cols: B F C X R Z S
[ 2.24 -5.49  3.84  7.68 -4.35  1.85  7.81] = z_504
[ 1.79  6.28 -1.27 -4.14 -5.03  4.59 -2.50] = z_240
[-8.78  6.76 -7.54 -7.12 -7.57  6.34 -6.45] = z_206
[ 1.79  6.28 -7.13 -4.14 -6.75 -3.25 -5.26] = z_384
[-3.26 -1.36 -7.10 -7.66  5.29  2.90  8.11] = z_234
[ 0.99  2.47 -6.99 -5.26  4.98 -3.63 -6.96] = z_94
key -> tag
[-4.14] -> z_921
[-4.15] -> z_265
[-7.12] -> z_969
[7.68] -> z_125
[-3.26] -> z_949
[-7.66] -> z_574
[-3.25] -> z_855
key z_384 4: 
z_921
down: [ 8.11 -6.96]
S
which: [ 1.79  6.28 -7.13 -4.14 -6.75 -3.25 -5.26]
z_384
succ: [-3.26]
[-1.36]
succ: [-7.13]
[-4.14]
succ: [-7.12]
[-7.57]

cols: A E G J Q T V W L U
[-0.45 -1.60  2.32 -2.23 -3.63  0.76 -0.45  0.74  0.16 -1.24] = z_535
[ 5.20 -0.73 -6.59 -2.56  5.85  3.03  0.19 -0.77 -3.50  0.56] = z_144
[-1.38 -1.15  3.60  4.78  2.31 -1.51 -1.36 -2.07 -4.98  4.29] = z_675
[ 3.52 -1.53 -2.79 -4.51  1.88  1.62  0.43 -1.71 -0.40 -0.43] = z_634
[-2.42  2.90 -4.86  3.10  0.91 -2.98  1.64 -0.27 -2.45 -2.69] = z_268
[-1.38 -1.15  3.60  4.78  2.31 -1.51 -1.36 -0.85  3.42  2.29] = z_52
[ 2.32 -1.01 -3.75  6.29  7.32  0.64  0.26  1.31  2.39 -1.00] = z_610
[-1.38 -1.15  3.60  4.78  2.31  3.03 -1.36 -0.85  3.42  2.29] = z_311
[ 4.09 -1.94 -3.19  6.95  7.27 -2.39 -0.84  3.14  8.45 -5.00] = z_50
succ: [-6.59]
[-2.56]
key -> tag
[0.63] -> z_656
[6.30] -> z_782
[0.65] -> z_220
[1.62] -> z_684
[6.29] -> z_85
[0.64] -> z_491
key z_610 6: 
z_491
which: [-1.38 -1.15  3.60  4.78  2.31 -1.51 -1.36 -2.07 -4.98  4.29]
z_675

cols: H Y N M P
[-1.56  1.27 -2.34 -1.57 -1.19] : z_476
[-5.53  4.50 -8.26 -5.55 -4.19] : z_818
[-1.04  0.85 -1.56 -1.04 -0.79] : z_948
[-2.69  2.20 -4.03 -2.70 -2.04] : z_838
[ 0.01 -0.01  0.02  0.01  0.01] : z_752
[-6.01  4.90 -8.98 -6.03 -4.55] : z_242
[-1.77  1.44 -2.65 -1.78 -1.34] : z_235
[-3.22  2.62 -4.81 -3.23 -2.44] : z_390
key -> tag
[-4.81] -> z_805
[-2.65] -> z_743
[-8.26] -> z_525
[-1.56] -> z_866
[-5.53] -> z_474
key z_818 3: 
z_525
down: [-4.03  0.02 -8.98 -2.65]
N
which: [-5.53  4.50 -8.26 -5.55 -4.19]
z_818
down: [ 0.02 -8.98 -2.65]
N

cols: vepuf Guseb Gezas nuvu
[-1.25 -0.77 -0.64 -0.44] = z_22
[ 3.86 -1.07  3.64 -2.03] = z_864
[ 3.73  2.54 -0.76  2.35] = z_695
[ 2.57  3.63 -1.25  0.28] = z_351
[-1.86 -3.76 -9.36  2.55] = z_973
[-0.80  3.96 -8.49 -6.53] = z_18
[ 0.39 -2.80 -3.67 -8.48] = z_718
[-0.80  3.96 -2.60 -6.53] = z_952
tags:
[-2.80] -> z_728
[-8.48] -> z_280
[-0.44] -> z_356
[-2.81] -> z_607
[-8.49] -> z_747
[-0.45] -> z_437
key z_718 4: 
z_280
succ: [-8.49]
[-6.53]
succ: [-0.76]
[2.35]
down: [-0.76 -1.25]
Gezas
succ: [-3.76]
[-9.36]
which: [ 0.39 -2.80 -3.67 -8.48]
z_718
down: [ 0.28  2.55 -6.53 -8.48]
nuvu

cols: samek ket pati Zopo lat zisuf Foze boto lizo reb
[ 0.65 -0.76  1.57 -2.76  1.82  1.09 -0.58  4.74 -1.01 -3.37]  z_487
[ 4.97 -7.62 -0.96 -5.08  0.85  4.47  1.20  2.02  1.16 -2.72]  z_20
[ 2.76  5.00  4.39  1.82 -2.25  0.72 -2.88 -0.91  3.90 -8.68]  z_347
[ 0.02  1.89  9.26 -5.26  1.66  5.01 -4.78  0.57  0.10  0.78]  z_440
[ 6.30  3.67  2.22 -7.43 -1.99 -3.41 -0.92  0.91 -4.37  3.21]  z_732
[ 4.51  1.89  9.26 -5.26  1.66  5.01  0.51 -1.83 -1.15 -0.29]  z_219
[ 4.51  1.89  9.26 -5.26  1.66  5.01 -4.78  0.57  0.10  0.78]  z_241
succ: [1.20]
[2.02]
down: [ 2.02 -0.91  0.57]
boto

cols: pasov negid tuzu geva doba Zorib fotaz
[ 4.76 -2.50  0.76  5.03  2.52 -2.51 -1.61] : z_359
[ 4.76 -2.50 -2.50  5.03  2.52  1.30 -1.61] : z_332
[ 0.75 -1.47 -1.22 -0.54 -0.67 -1.17 -1.03] : z_124
[0.44 0.07 0.06 0.25 0.29 0.48 1.15] : z_970
[ 1.11 -0.88 -0.84  0.92  0.01  0.20  0.53] : z_473
[ 1.94 -1.60 -0.12  3.50  2.39  1.89  1.16] : z_735
down: [ 1.30 -1.17  0.48  0.20]
Zorib
down: [-2.50 -1.22  0.06 -0.84]
tuzu
down: [-2.50 -1.47]
negid
key -> tag
[-2.49] -> z_202
[-2.50] -> z_57
[-1.60] -> z_595
[-2.51] -> z_635
key z_359 2: 
z_57
succ: [0.01]
[0.20]
succ: [-0.67]
[-1.17]
succ: [2.39]
[1.89]

cols: buv Vif geso dufi vug penos Mogi
[-1.90  0.31 -4.49  0.66  7.00  3.80  0.65]  z_119
[-1.90  0.31 -4.49  0.66  7.25  4.09 -0.35]  z_110
[-1.90  7.01 -4.49  0.66  7.00  3.80 -8.36]  z_147
which: [-1.90  0.31 -4.49  0.66  7.00  3.80  0.65]
z_119
which: [-1.90  7.01 -4.49  0.66  7.00  3.80 -8.36]
z_147
down: [0.31 7.01]
Vif
Table of tags by key:
[0.31] -> z_511
[-8.36] -> z_47
[0.64] -> z_707
[-0.35] -> z_232
[0.66] -> z_730
[0.65] -> z_925
[-0.34] -> z_466
key z_110 7: 
z_232
succ: [7.01]
[-4.49]

